A small network was shown many inputs. Here are its activations along a few directions, one row for each input.
In each table, some parts of the input vary, and every possible input appears once, in random order.
Descriptions start from the smaller parts, as in this example, which fits no table here: ring(8) and (point or (values(2) and line(4)) or line(11)).
Shared parts are said once, and a part with two or three values counts as separate values.
(in the rows, 100 means zero)

Other details of the inputs vary at random and push rows far along two fixed directions, the same in every table; ignore that.

Rows:
r1: 60  140  73  72  183  129  99  150  105  121  82  101
r2: 103  43  125  118  33  61  112  86  76  74  103  82
r3: 69  137  72  72  178  136  92  136  104  122  84  100
r4: 98  151  86  91  140  118  87  107  110  124  98  118
r5: 117  134  83  93  140  118  92  86  115  114  90  117
r6: 51  54  115  95  89  82  115  147  65  87  94  49
r7: 188  76  107  134  58  146  66  23  168  73  145  149
r8: 86  72  114  107  53  64  108  101  82  94  99  67
r9: 93  158  81  80  158  115  90  115  103  135  88  109
r10: 114  33  119  118  28  58  128  84  71  64  109  80
r11: 72  65  99  97  62  39  153  120  50  71  78  56
r12: 164  92  120  129  66  147  59  42  158  99  140  158
r13: 71  78  121  95  63  57  113  122  63  101  95  66
r14: 70  151  75  76  165  89  123  123  80  120  65  101
r15: 144  115  109  124  86  142  63  58  153  100  129  147
Each input here is: values(3) and (point or line(4)).
Changing only the values(3) part turns r8 into r12. The same change can be made to r5. Which row results?
> r2
List by row number the other rows that have the values(3) part in common with r11.
> r1, r4, r14, r15

Rows:
r16: 93  111  102  98  123  108  98  110  97  108  98  118
r17: 104  112  88  86  132  122  101  109  104  107  99  105
r18: 101  118  105  95  109  106  96  103  104  118  100  101
r19: 92  133  87  91  123  107  94  111  103  109  96  105
r20: 78  75  117  100  75  67  109  107  76  104  92  67
r21: 91  108  94  98  134  117  107  111  99  102  94  110
r22: 97  115  87  94  119  109  98  106  111  102  97  96
r23: 166  78  118  129  51  121  76  28  138  74  132  136
r24: 86  70  114  92  74  71  112  123  69  94  97  70
r25: 91  59  104  108  61  79  98  97  98  79  101  71
r26: 99  115  102  97  105  105  98  101  106  113  110  107
r27: 88  119  88  101  127  112  101  107  113  97  92  108
r28: 167  78  117  139  37  146  48  42  161  79  146  135
r29: 102  122  87  88  119  87  120  97  89  106  78  115
r30: 102  123  89  96  122  115  95  104  120  101  103  108
r31: 84  44  111  103  64  76  112  108  79  83  98  66
r32: 93  130  93  86  139  110  101  121  90  115  97  109
r33: 109  130  85  92  129  92  119  95  93  114  88  107
r34: 104  122  91  100  120  118  82  90  112  112  96  105
r35: 79  54  114  99  67  64  110  116  64  96  93  66
r36: 116  117  88  99  111  91  113  91  98  106  93  112
r37: 107  117  91  92  132  131  100  106  109  103  103  114
r38: 75  79  118  104  70  73  110  110  84  97  99  88
r39: 78  73  109  114  55  74  103  107  83  81  98  81
Changing only one part turns r38 into r26. The same change can be made to r16. Which row results?
> r32
What do these inputs look like to the network?
> line(4) and (point or ring(5))
Start at r22 and move only the ring(5) part, one step at a time. The first step leads to r28. Which rows follow, in order?
> r18, r24, r17
Change only the line(4) part in r27. List by row number the other rows that result.
> r22, r25, r30
List by row number the other rows that have the line(4) part in common with r31.
> r20, r23, r25, r34, r35
Change only the line(4) part in r23. List by row number the other rows that result.
> r29, r33, r36
